These are the activations of a small neural network, seen along a few directions. Each row is one input.
In each table, some parts of the input vary, and every possible input appears once, in random order.
A made-up example of a description, with smaller parts first: one of 8 places around a ring, together with either a single point or one of 9 places along a line or (one of 3 separate values, together with one of 6 places along a line).
Shared parts are said once, and a part with two or three values counts as separate values.

Rows:
r1: [ 10 -11  -7 -13  39 -17   4  -1  21  49 -19 -18  27  17   7  10]
r2: [  9   7  36  20  -7   4 -11 -12   2 -13  20  22 -14  21  35 -11]
r3: [ -6   5 -39  -1 -30   0   4  29 -10 -18   2 -15 -13 -11  -9  -3]
r4: [  2  12  19  10   1   1  -1 -35  14 -17  -5  30  -7   0  -7 -28]
r5: [-18  -6   0   3  -8  23   1  -5 -22 -30  -4  17  -2 -31 -24   9]
r6: [  8  -3  12   8 -12 -18  -2   0  30  -5   3   2   5   3  16 -29]
r7: [  3   1  35  23  -3  11  -6 -21  -8 -15   5  39 -19  18  10 -22]
r8: [  0 -12   3  10 -12 -11  -4  13   9 -16   6  -4  15 -17   6 -16]
r9: [ 25  15  -6  18  -9 -16  -1  13  24 -10   8  -2 -12  14   5 -35]
r10: [ 16   4 -13  18  -8 -10  -3  25   2 -24   9  -8  -1  -6  -5 -23]
r11: [ -9   2   2 -36  18   9   5 -13 -13  45  -2 -19   3  15  -3  47]
r12: [-29   0 -14  -9 -21  14   8 -17 -22 -22  -8  16 -12 -25 -22   6]
r13: [-22   8 -14 -11 -28   7   0  -7 -11 -17   7   1  -7 -26   3  16]
r14: [  4  -5 -21   9 -15   3  -2  39 -15 -28   6 -16  -8 -18 -13   0]
r15: [-12   0   2   0 -14  13  -6   4 -14 -26  11   1   0 -32  -1  18]
r16: [ 11  17  19   9  -7  -7  -6 -26  23  -9  10  12  -4  -2  18 -18]
r17: [  5   1   0 -10  54   1   7 -36   3  41 -29   7  13  11 -18  12]
r18: [-15 -20  -5   1 -19   3  -2  28  -6 -22   5  -9   9 -26  -2   8]
r19: [-16  -4  -1 -33  24  21  11 -21 -21  45 -17  -1   0  14 -28  36]
r20: [-11 -16  -6 -35  12   1   8  14  -3  49  -8 -27  15  20  -3  34]
r21: [-25  -9 -22 -10 -34   0   3  18  -1 -12   1  -8   4 -19   2   5]
r22: [ 23   5  11  30 -11  -3  -7  24   3 -11  17   9 -22  34  22 -27]
r23: [ -5   2  10  12   1   7  -1 -21  -8 -28  -3  23   4 -21 -17 -15]
r24: [  7   0 -23 -26  15   1   9  26 -12  43  -8 -35  -3  28 -15  27]
r25: [ 12   6   3 -14  49 -10   2 -28  11  41 -13 -12  16  12   7  22]
r26: [  5 -10  29  20 -13  -4  -8  12  11  -8  14  14  -3  26  34 -21]
r27: [ 26   4 -22  -4  45 -19   6  11  12  40 -18 -26   9  26  -5   3]
r28: [  2   7  11  10  -5  -2  -7 -12   1 -24  12   6   6 -21   7  -5]
Q: Changing only one part turns r15 into r5. The same change can be made to r28. Which row results?
A: r23
Q: What is each input in this table made of?
A: one of 4 places along a line, together with either one of 2 separate values or one of 5 places along a line
Q: A walk changes only the place on the line of 4. It starts at r12 and steps to r13. List the rest of the walk in order.
A: r21, r3

Rows:
r29: [  1   9  -7  21 -17  11  -2   4 -11 -43   1  23 -14  -8 -17 -30]
r30: [  8  -1  -7 -11  18  -5   1  14   7  33 -11 -20   4  28  17  15]
r31: [ -6 -12   8 -22  15   8   5   3 -13  39 -11  -8  12  13  -9  23]
r32: [-23  -4 -11  -4 -47  -3   2  21   1 -27  11   3 -14 -15   6 -10]
r33: [-12   1 -21   1 -39  -9   4   9   7 -33  -1  -1  -1 -26  -8 -21]
r34: [  1   2  36  28 -30  -8 -13  -2  22 -33  25  33  -2  -2  35 -28]
r35: [ 10   8  19  32  -8  -6  -7  -9   0 -45   6  27 -14 -15   8 -39]
r36: [-10  -5   8 -32  17  14   6 -16  -5  27 -10  -8   1  11  -8  31]
r37: [-10  10 -13 -18  25   2   3 -36  -5  27 -13   1   6 -10 -10  22]
r38: [ -9   4   4  17 -25  16  -6  16 -17 -37  13  28 -27   4  -3 -17]
r39: [ 28  11 -14  -6  29 -13   1  -1  14  33  -2 -21  -1  19  -8  -5]
r40: [ 18  14   0 -13  16 -15   1   9   4  36   5 -21  -8  36   5   7]
r41: [-10  -3  -4  10 -30   9  -2  29 -17 -38  23  -8  -4 -31   6  15]
r42: [ -2 -19  -3 -12  18  -1   7   8  -7  34  -5 -19  14  25   2  18]
r43: [ -3   1 -13   9 -20   1  -9  18 -12 -46  11  -9   6 -41  -7   1]
r44: [  7   7  24  28 -19  -8 -11 -14  26 -40  15  25  10 -15  22 -46]
r45: [  2 -11  -2 -11  23   5   7  -7  -2  36 -19 -10  19   0 -23  16]
r46: [-11   7  -2 -23   9  10   4 -30 -16  32  -4  -3   3   8   4  31]
r47: [  3 -19 -15  -6  32  -5   4  -1   3  30 -13 -18  19   9 -11   7]
r48: [  8   0  30  35 -24   3 -10  -3  -3 -38  18  28 -25   1  19 -23]
r49: [ -5  -1  -1 -21  28   7  10 -23   6  24 -19  -7   7  -4 -22  26]
r50: [ 17   0 -18  -2  29 -13   7   7  18  30 -19 -16  11  11   3   9]
Q: Changing only one part turns r47 into r42. The same change can be made to r29. Which row results?
A: r38
Q: What is each input in this table made of?
A: one of 2 separate values, together with either one of 5 places along a line or one of 6 places along a line
Q: Change only the place on the line of 6 in r31. List by row number the other rows that result.
A: r30, r36, r40, r42, r46

Rows:
r51: [  5   7  -3  -9   5  -6  -2  -1   7  16   7 -15   8   2  11  13]
r52: [-13  -9 -16  -2 -30  13   0  40 -22 -45  12 -14  -3 -36 -27   6]
r53: [24 12 -7 11 17 -5 -1  7  5 10 -3 -7 -6 16 -1 -6]
r54: [  1   6   2 -16  10   1   0  -9   4  17  -2 -10   5  -1   5  20]
r55: [-27   6 -38  -8 -36  12   5   8 -27 -30   0   0 -16 -30 -12  12]
r56: [ -1  -4  18  33 -16   3  -9   5   1 -45  15  26  -1 -14  24 -20]
r57: [ -4  -5  -9 -10   0 -10   1   4  14  14  -1 -12  21  -5   6   3]
r58: [ -6  -5   5 -11  -5   3  -1   7  -2  19   8  -7   5  15  12  13]
r59: [-11  -8   7 -12  11  12   4  -6  -9  18  -9   5  -5  11  -7  18]
r60: [ 2 -8  3 -2 -1 -5  2 16 -5 14  4 -9 -9 24  9  3]
r61: [ 13   4  -5   0  10 -14   1   7   6  11   3 -17  -5  10   8   3]
r62: [-10  -7   9 -16  -1  10   2   0  -6  19  -1  -3   2  12   5  20]
r63: [ -1  -4  19  28 -21   1 -14  -2   1 -42  13  20  -1 -20  21 -21]
r64: [ 16   1 -13  10  14  -9   1  13  11   8 -12  -4   6  10  -7 -18]
r65: [ -3  -1  -5  -6  21   0   5 -19  -6  12 -13   3  12  -7 -20   2]
r66: [  6   9   1  -5  24   2   2 -22 -10  14  -5   0   2   0 -14  11]
r67: [  5   8  15  16 -26  -1  -4 -11  13 -27  12  18 -11  -4   7 -33]
r68: [  4  -8 -12  -1   5 -18   4  12  12  10  -6 -16   7   4   2  -7]
r69: [  0   3   0 -10  21   4   3 -15   1  15 -10  -2  -1  -1  -8  19]
r70: [ -9  -7  -4 -17   5  -3   4  -4   9  15 -11  -8  17  -9  -1  10]
r71: [  3  17  10  17 -21   1  -3 -11  13 -34   9  27 -19   8   4 -33]
r72: [ -9  -8  -6 -12  17   1   6 -11   6  13 -19   1   9  -9 -13   9]
r73: [  5   3  21  19 -28  -4  -8  -6   9 -29  16  17  -6 -15   9 -28]
r74: [ -4  -1   7  -6  16  11   3 -15 -19  17  -4   7  -1  11 -13  10]
r75: [ 15   0   0   9   7   3   0  14  -4  12  -2   2 -11  30  -1  -8]
Q: What is each input in this table made of?
A: either one of 2 separate values or one of 5 places along a line or (one of 3 separate values, together with one of 6 places along a line)
